These are the activations of a small neural network, seen along a few directions. Each row is one input.
In each table, some parts of the input vary, and every possible input appears once, in random order.
A made-up example of a description, with smaller parts first: one of 4 places along a line, together with either a single point or one of 9 places around a ring or (one of 3 separate values, together with one of 5 places around a ring).
Shared parts are said once, and a part with two or three values counts as separate values.

A family of inputs:
x1: [-46  23 -33   4 -46  31  26  19 -46  11  -5   1]
x2: [ 24 -40 -15   7  18   3   1  -7  25 -20   4 -12]
x3: [-39  36  -7 -10   8 -36 -38   8 -37  28   9 -40]
x4: [  7  -2  13  20   2   1 -25 -13   7 -12  20  12]
x5: [15 15  8 -3  7  1  5 -2 15 -4  4 22]
x6: [ 43 -15   2  -8  -5   2  17  18  21   1 -29   2]
x7: [ 6  8 23 -2 15  7  8 -6 13 -1  8 14]
x8: [ 12 -36   1  -9  29   3  16   3  25 -13 -13  -2]
x9: [-39  47  -7  10   3 -40 -31  22 -42  33 -10 -42]
x10: [ 15 -14   4  17  -1   3  -3 -29  12 -20  10   5]
x11: [-49  10 -35 -14 -40  32  17   2 -39  14  14   4]
x12: [ 13  16  16  18  -4 -12  -4  16  -5  -2 -14  31]
x13: [-56   1 -19 -15 -34  34  20  -3 -41  19  21  -3]
x14: [ 21   3  10  13 -10 -11  17   2  -1 -12 -22  23]
x15: [-41  23  -1   5  -2 -36 -51  -2 -27  20  32 -59]
x16: [ 26 -24  10 -19  16  17  12  -2  34   1 -18  -6]
x17: [ 36 -29  -6  -3   6  17  -2 -12  33  -6  -2 -14]
x18: [-47  29  11 -12  13 -35 -36   6 -40  29  16 -50]
x19: [ 16   2   7  15   3   7  -7 -16  15  -9  24   4]
x20: [ 35 -18  -5 -22   8  10   9   3  36  -2 -21   0]
x21: [  4  -9  19   0  10   3  12 -19  10 -13  -7  15]
x22: [ 22 -29 -14 -12  21  -5  13   7  27 -16 -16   4]
x23: [ 13  -1   4  -2   2  -4   9 -14  12 -15 -11  22]
x24: [22 20 13 13 -4 -6 13 13  3  0 -8 23]
x25: [  7  11  11   2   7  -5 -13   1   6  -6  -1  30]
x26: [ -2   3  28   3  15   1 -10  -3   4  -4   3  22]
x27: [-48  -6 -32   3 -45  31   5 -12 -32  13  37 -11]
x28: [ 31 -26  -8   2   8 -12  21  23  12 -13 -25   5]
- Changing only one part turns x26 into x4. The same change can be made to x7. Which row results? => x19
- What do these inputs look like to the network? => one of 4 places along a line, together with either one of 2 separate values or one of 5 places along a line
- Which other rows does x9 become when the place on the line of 4 takes its other values? List them by row number. => x3, x15, x18

A family of inputs:
x29: [  1  29 -28  -7 -36  16  15  26 -12  19 -10   9]
x30: [-38  12  13  28 -33  20   1 -22 -33  -2  31   0]
x31: [ 28 -37 -22 -12 -14  27  17  15  21   8 -15 -24]
x32: [-46  -4  -9   4 -17   9  25  11 -42  -1   0  13]
x33: [-27  15 -24 -12  -9  16   9  22 -17   4  10  32]
x34: [-18 -28 -34 -16   0   7  11 -12   0 -18   1   8]
x35: [ -5  -2 -21   3  10 -40 -37  -9  -5  -5   6 -41]
x36: [ -2 -22  14 -33  25  13 -10  -1  19  17   2 -36]
x37: [-18  -2  -2 -33  15  -5 -10 -26   2   6  -1 -28]
x38: [ 15  -3  12   6  12   1  15  12   9 -22 -25  61]
x39: [ 31  10  39  24  -7   4  -8 -22  15 -22  12  53]
x40: [ 29 -15  19  20   7  11  10 -30  26 -22  25  16]
x41: [ 14 -27  -6  -1  23   7  33   6  20 -24 -10  26]
x42: [-20  10 -10  10 -46  10  32  15 -36  13 -19 -11]
x43: [-46  22  21 -13  -1  -4   5  -5 -41  26  -2 -21]
x44: [ 10 -16 -37 -11 -26   8  17  -9   6  -3 -17 -17]
x45: [ 14  -2  30 -19  36  -9  13  -7  28   1 -10  -9]
x46: [ 11 -23  -5   2  22 -21 -39  15  11   5   8 -48]
x47: [ -9 -14 -14   8 -12  15 -12 -47   8 -13  31  -4]
x48: [-18  32  -4  11 -23  26 -17 -11 -10   3  41  20]
x49: [-28  43   5 -29   7   2 -12   8 -15  32   8  -2]
x50: [ 48  10  12  11 -15   1  21  15  12  -8 -44  39]
x51: [-15  43 -13   8   1 -33 -40  25 -21  22  15 -14]
x52: [ -3 -48 -20 -15  11  26  11  13  15  -7   4   1]
x53: [ 14  22  48 -13  24 -18  -4   0  19   5 -24  28]
x54: [-35  22   4  25  -8 -39 -21  14 -47  15   5 -34]
x55: [ 29  -1  10  19  35 -42 -16   8  16 -11  -6 -23]
x56: [ 29  23  27  26  23 -49 -33  14   5  -7 -21  15]
x57: [ 48 -15  -7   4  -3   7  39   8  24 -10 -29   2]
x58: [  9 -35   1   7  -2  33 -13 -23  23  -2  36 -10]
- Changing only one part turns x49 into x33. The same change can be made to x43. Which row results? => x32
- What do these inputs look like to the network? => one of 5 separate values, together with one of 6 places along a line
- Which other rows does x36 become when the choice among 5 separate values takes its other values? List them by row number. => x31, x46, x52, x58
- Which other rows does x57 become when the choice among 5 separate values takes its other values? List them by row number. => x40, x41, x45, x55

A family of inputs:
x59: [ 31 -14   1   7   6   1   9   0  23 -16  -6  17]
x60: [-20   4 -21 -11 -18  11  11  16 -19  15  -5 -12]
x61: [ 24 -14   3   0  11   6   7  -2  23 -14  -8  19]
x62: [-34   7  -8   7 -17   9  -3  -4 -26   5  21  -3]
x63: [ 35 -13   3  13  -1  -1   6  -1  20 -13 -13   9]
x64: [-10   1   0  -4  13 -15 -31  -9   0  10  18 -37]
x65: [-30   2 -20  -3 -19   6   6  -1 -24   6   6 -11]
x66: [ 20 -17   9  -8  11   8  10  -4  22 -10  -9  17]
x67: [ -9  30  18   5  21 -44 -31  13 -15  13  -6 -18]
x68: [-25  29   3   3 -21   8  -2  -2 -24  11  12  11]
x69: [ 19 -16  12  -8  13  10  18  -6  22  -8 -10  10]
- What do these inputs look like to the network? => either one of 2 separate values or one of 4 places along a line or one of 5 places along a line
